A small network was shown many inputs. Here are its activations along a few directions, one row for each input.
Each table varies a few parts of the input and shows all the possible inputs, shuffled.
A made-up example of a description, with smaller parts first: one of 2 separate values, together with either a single point or one of 9 places around a ring or (one of 6 places along a line, together with one of 8 places around a ring).
Shared parts are said once, and a part with two or three values counts as separate values.

Other details of the inputs shift rows strongly along two fixed directions, in all tables alike. That doesn't count.

Table:
row 1: [ 32  15  -4 -25   0  15 -29  11 -17   3 -21  46   0]
row 2: [-19  18  12  -6  29 -13   0   2 -18  -1   6  15 -48]
row 3: [-19  13  20  -7  31 -11  -2   3 -11   5   8  14 -45]
row 4: [-23  -4   4  27 -16 -17  26 -18   0 -11  28 -33 -18]
row 5: [ 10 -11 -22   4 -17   6  12  15   7 -17 -12 -17  34]
row 6: [-27  -9  -2  15 -12 -17  23 -16   2 -10  29 -38 -19]
row 7: [ 19   3 -10 -10  28  25 -34  17 -10   7 -27  30   8]
row 8: [ -7  21  23 -18   8 -10  -7 -11 -19   0  16  28 -52]
row 9: [-19  18  21  10  31 -10  -8 -15  -6  17   8  22 -38]
row 10: [  8 -17 -12   3 -15   4  14  11  20  -5 -15 -13  39]
row 11: [-22  -7  14  26 -11 -18  27 -22  10  -1  29 -33 -12]
row 12: [ 13 -18 -18   7 -13  10   0   5  14  -4 -10 -20  37]
row 13: [-18  16   6  -1  29  -9 -10  -6 -17   4   8  12 -48]
row 14: [ 15   5  -8  -7  26  16 -30  13   5  16 -32  33   8]
row 15: [ 19  10  -3 -12  28  13 -20  22   1   9 -31  32  10]
row 16: [-18  13  16  -2  34 -10 -10  -9  -4  16   9  13 -43]
row 17: [ 11 -11 -10  20 -16  11   6   0  20   1 -10 -11  40]
row 18: [ 17  -9 -25   2 -25   4  11  13  -7  -4 -12 -18  31]
row 19: [ 16 -14 -17   0 -24   7   9  14   0   3  -9 -18  34]
row 20: [ 21  -8  -7  -7 -34  11   4  -2  10 -21  -2  -6  34]
row 21: [ 19  11 -16  -8  27  20 -33  19  -8   6 -27  31   6]
row 22: [-22  -6  20  -2 -23 -16  19 -27  11 -24  34 -28 -14]
row 23: [-16  10  18 -11  23  -8  -4   2 -28  17  11  15 -46]
row 24: [ 12 -16 -13   2 -14   7  11  13  13  -9 -12 -18  39]
row 25: [-24  14  20  -7  33 -15   1  -4  -5  12   7  19 -38]
row 26: [-24  -6  19  -4 -20 -18  16 -28  12 -25  34 -29 -11]
row 27: [ 24  11  -3   4  25  20 -31  14  -4  12 -30  35   9]
row 28: [ 26 -11 -15 -10 -43   5   3  -1   0  -9   1  -6  30]
row 29: [-26  -8  10   6 -19 -21  35 -14   4  12  27 -32 -12]
row 30: [-30 -11   8  13  -9 -17  25 -21  16   3  29 -34 -12]
row 31: [-19  12  25 -18  21 -12 -26 -20   0   0  20  19 -42]
row 32: [-22  -3   4  27 -15 -17  26 -19  -3 -12  28 -34 -18]
row 33: [ 20   7 -10  -9  28  21 -34  18  -4  10 -28  30   6]
row 34: [ 19 -10  -6  -5 -34  11   0  -5  14 -18  -2  -7  34]
row 35: [-23  12  15  -2  33 -11  -9 -13  -4  17   9  17 -39]
row 36: [ 13 -15 -15   1 -23   3  13   9   9   9 -13 -14  37]
row 37: [-23 -12  12  24 -12 -11  24 -19  -2  -8  32 -34 -14]
row 38: [-22  -8  12  25 -13 -15  24 -18   4  -6  30 -34 -15]
row 39: [-21  -5  19  -1 -27 -16  21 -26   8 -23  34 -26 -15]
row 40: [ 10 -11 -19   3 -15   7  12  16   8 -15  -9 -17  37]
row 41: [ 10 -20 -13   1 -14  12  11  14   6 -14  -9 -18  38]
row 42: [ 16 -15 -15   0 -23   5  10  12   2   5 -10 -18  36]
row 43: [-14  16  18  -9  25 -14  -1  -1 -17  25   8  16 -44]
row 44: [ 22  -6  -9  -7 -37  10   7  -1   7 -20  -2  -6  32]
row 45: [ 23  17  -9   4  24  20 -32  17 -10   6 -28  37   7]
row 46: [ 22  14 -16 -13  14  13 -22  25 -21  13 -30  32   3]
row 47: [ 12 -12 -17   0 -21   3  13   6   7  10 -10 -13  41]
row 48: [-19  14  27 -18  22 -10 -22 -18  -1  -6  17  21 -42]
row 49: [ 22  14 -13 -14  17  14 -24  26 -20  15 -27  33   5]
row 50: [ 13 -14 -11  20 -17   9   6   1  19   0 -13 -11  39]
row 51: [ 13   9  -2 -12  26  15 -18  20   6  12 -31  35  11]
Description of these inputs: either one of 11 places along a line or (one of 4 places along a line, together with one of 10 places along a line).
Q: Change only the place on the line of 4 in row 41. List by row number the other rows that result.
A: row 7, row 23, row 37

Table:
row 52: [-11  16  10  14  20  -7  -7   0 -19   2   7   9 -43]
row 53: [ -8 -15  -4  -1 -20  -9  29  -3  26  -8  11 -35  25]
row 54: [ 14  -5 -15 -12 -11   8   8  18  -3   2 -11  -6  32]
row 55: [ -4 -20  -2  23 -19   7  19 -13  17 -10  16 -32  25]
row 56: [-37  -2  22  -6   6 -29  11 -24  -6   3  39 -25 -49]
row 57: [ -5 -19  -3  -5 -28 -10  29   5   0  -8  11 -37  21]
row 58: [-15  18   7  -4  24  -8  -4  -1 -17  -7  14   6 -43]
row 59: [-43   6  24  -1   8 -31  26 -17   8   5  35 -16 -45]
row 60: [ 12  -1 -24   6 -12  10  -1  14   0 -16  -9  -8  24]
row 61: [ 15  -8 -21   0  -9   5  -6   3   6   5 -10  -1  30]
row 62: [ -3 -11 -17  19 -26  -9  27  -3   4 -22  16 -35  13]
row 63: [ -7 -15 -12   1 -22  -7  15 -10  11  -4  18 -37  19]
row 64: [ -5 -16 -10  15 -25  -9  19 -16   8   1  12 -35  18]
row 65: [ 20 -12 -13   1 -13  16   8  15  -5  11 -12  -3  29]
row 66: [ 50   3  -5 -24 -21  36 -42   3  10 -28 -29  43  50]
row 67: [ -9 -13  -9   2 -31 -10  31   4   2  -3  14 -33  21]
row 68: [ -6  22  11  -8  41   8 -32   5  -6   6 -11  42 -21]
row 69: [ -5 -13  -1  14 -24  -8  28  -5  25  -1   3 -34  23]
row 70: [  9  20   1   1  36  16 -26  10 -23   9 -12  36 -36]
row 71: [-24   8  32 -21 -27 -27   2 -43  -6 -13  51  -6 -52]
row 72: [ -2 -19  -1  16 -23  -8  27  -4  23   1  10 -32  22]
row 73: [ 53   4  -7 -35 -25  29 -32   9  16 -16 -36  44  49]
row 74: [ -2 -10  -4  12 -30  -8  31   1   1   3   7 -35  20]
row 75: [ 11 -17 -11 -14  -5  10  -1  14  21  -4 -19  -5  32]
row 76: [ 17  -7  -2  -7 -60   0  11 -18   4 -46  23 -21  16]
row 77: [ -2 -16  -4  15 -30  -9  29   4   0   4  10 -33  21]
row 78: [ 55   7 -11 -39 -34  29 -26  16  -7 -14 -31  42  47]
row 79: [  8  29   3   3  34   7 -27  10 -21   7 -19  34 -35]
row 80: [  0  15  17 -25  41   0 -24  13  -1  12 -19  38 -25]
row 81: [ 30  -1 -25  -8  -1  24 -12  29 -10  11 -44  28  41]
row 82: [ 12 -16 -14 -16 -13  10   4  19  -3  -1 -15  -7  29]
row 83: [-37   6  20   1   2 -34  34 -14 -16   9  38 -15 -48]
row 84: [-39   5  27   8   9 -32  30 -24   5   8  29 -16 -47]
row 85: [  0  21   9 -15  39  -2 -17  10  -1  18 -17  45 -25]
row 86: [-17   8   8  -7  22  -7  -8   0 -16 -10  11   4 -47]
row 87: [ -1   9   5 -26  36   6 -37   5 -13  15 -12  33 -30]
row 88: [ -2  16  18 -14  45   7 -34   5  -8   0 -13  37 -22]
row 89: [-12 -19  -7  12 -25  -8  32  -7  22  -5   4 -29  23]
row 90: [ 10  22   3   5  35   8 -28  12 -22   9 -12  36 -35]
row 91: [ 30   2 -17  -8  15  30 -29  20  10  -7 -35  24  48]
row 92: [  3  14  13 -10  39  10 -19   7  -3  25 -15  42 -28]
row 93: [  0  20  16   6  41   9 -33   4  -8  13 -15  40 -23]
row 94: [ -1 -19  -8  18 -25  -6  14 -11  10   5  17 -35  17]
row 95: [ 29  -3 -29  -5   3  26 -29  15  -1  12 -41  27  39]
row 96: [ 16  -8 -17  -1  -8   9  -4  14  -2 -22 -11 -13  22]
row 97: [-12  18   7  10  21 -10  -1  -6 -19  -2   6   8 -44]
row 98: [ 16  -9 -15  10 -11   9 -11   5   5  10 -13  -6  29]
row 99: [ -9 -15  -5  19 -19  -5  22 -12  18 -17  15 -30  27]
row 100: [ 40  -1 -19  -4   1  24 -16  32  -8  17 -37  25  40]
row 101: [ 16 -10  -9   8  -9   7   1  13  19   6 -20  -2  35]
row 102: [-13   6  11   1  20  -3 -10 -13 -11  22  15   9 -39]
row 103: [-20  12   8  -8  18 -12 -11  -9  -9  15  15   9 -36]
row 104: [-38   6  27  19  12 -24  19 -30  -1  -3  33 -16 -42]
row 105: [  9 -16  -9  -3  -2  17 -11   7  15 -16 -13  -6  34]
row 106: [-16  10  22  13  27  -5  -9 -11  -4   8  13  13 -33]
row 107: [  0  25  16   3  41   9 -30   1  -7  12 -18  38 -23]
row 108: [-25  11  16   8  26  -5  -6 -13  -6   2   6  17 -32]
row 109: [ -9 -14 -18  23 -28  -3  26  -5   0 -21  10 -34  13]
row 110: [-34   7  20  12   3 -26  13 -27  -5  15  33 -22 -48]
row 111: [ -4 -14  -6  11 -29 -11  36  -3  -2   0   9 -33  19]
Q: The inputs of row 111 and row 104 match in every part but one. If row 81 is changed in the same way as row 111 into row 104, which row does it become?
A: row 108
Q: The inputs of row 76 and row 78 match in every part but one. If row 62 is changed in the same way as row 76 into row 78, which row does it become?
A: row 83
Q: Describe the family of inputs behind these rows.
A: one of 5 separate values, together with either a single point or one of 11 places along a line
Q: Change only the choice among 5 separate values in row 72. List by row number the other rows that result.
A: row 90, row 94, row 100, row 106
Q: Which other rows agree with row 89 in the choice among 5 separate values? List them by row number.
A: row 53, row 59, row 69, row 72, row 73, row 75, row 80, row 84, row 85, row 92, row 101
Q: Change only the choice among 5 separate values in row 74. List by row number the other rows that result.
A: row 69, row 79, row 107, row 110

Table:
row 112: [ 19  -5  -9  -6 -28   7   2   1  -1  -5  -4  -2  23]
row 113: [ -3  24   6  12  56   6 -27  11 -11  31 -25  43 -28]
row 114: [-11  12  21  -7   0 -14   2 -14 -12   2  19   9 -36]
row 115: [-18   8  22  -1  11  -9  -6 -22   5   0  19   6 -29]
row 116: [ 25   1 -14 -10   6  24 -28  11   9 -11 -27  19  33]
row 117: [ 25  -2  -6  -8   5  22 -27   7  17  -1 -27  25  36]
row 118: [  2 -18   1   3 -19   3   9  -8  29 -10   2 -19  37]
row 119: [-41  -2  17  36   8 -25  27 -23 -10  13  39 -33 -47]
row 120: [ -8  17  15 -11  18  -6 -14  -5 -13  -5   9  20 -42]
row 121: [ 13 -12  -6   5 -34   4   9  -8  14 -15   5 -18  29]
row 122: [ 12 -12  -4   2 -34   3  14  -4  12 -14   4 -18  30]
row 123: [ 19  -6 -27  -1  27  18 -14  35   1  26 -43  11  34]
row 124: [ -9 -20  -7   6 -52 -15  39 -12   2 -24  31 -52  14]
row 125: [  8 -13 -21  19  -1   8  17  20  10  17 -24 -13  39]
row 126: [-21 -27   3   9 -32 -13  34 -17  28 -25  28 -54  24]
row 127: [ 23  -2 -11 -11   9  22 -27  14  12 -10 -29  21  34]
row 128: [-15 -23  -5  12 -42 -11  29 -22  18 -30  31 -52  18]
row 129: [ 20  -1 -27   5  26  19  -6  39  -3  18 -45  16  32]
row 130: [-20  13  17 -20   7 -20   8  -4 -25   6  23   7 -50]
row 131: [ 13 -13 -27  27  -3  15   3  16  -2   1 -15 -20  33]
row 132: [-10  14  20  -7  18  -4 -19 -18  -3   2   9  24 -36]
row 133: [ 23  -8 -15  -8 -35   8   5   6   1  -4  -8  -6  34]
row 134: [ 30   2 -17 -10  -2  22 -26  12   2 -13 -25  20  29]
row 135: [  3  -8  -3  -2 -24  -1  14   0   3 -20   8 -19  14]
row 136: [-29   3  11   9  33 -18   9   0  -4  37   7  -4 -34]
row 137: [-35   3  19  -5 -17 -32  31 -19 -17  -6  45 -27 -51]
row 138: [-18  13   2  18  39  -6  -2   7  -9  14  -5   8 -28]
row 139: [ 10  26  10 -23  29   5 -30  10 -25   4 -14  47 -34]
row 140: [-18  13  22 -18   3 -20   8 -10 -20  13  23  11 -48]
row 141: [  9  23  14 -14  28   7 -35  -4 -10   7 -10  48 -29]
Q: Describe the family of inputs behind these rows.
A: one of 2 separate values, together with either one of 4 places along a line or one of 11 places along a line
Q: The inputs of row 124 and row 112 match in every part but the choice among 2 separate values. If row 138 is changed in the same way as row 124 into row 112, which row does it become?
A: row 113
Q: Change only the choice among 2 separate values in row 122. List by row number the other rows that result.
A: row 135
Q: Change only the place on the line of 4 in row 125. List by row number the other rows that result.
A: row 113, row 119, row 136
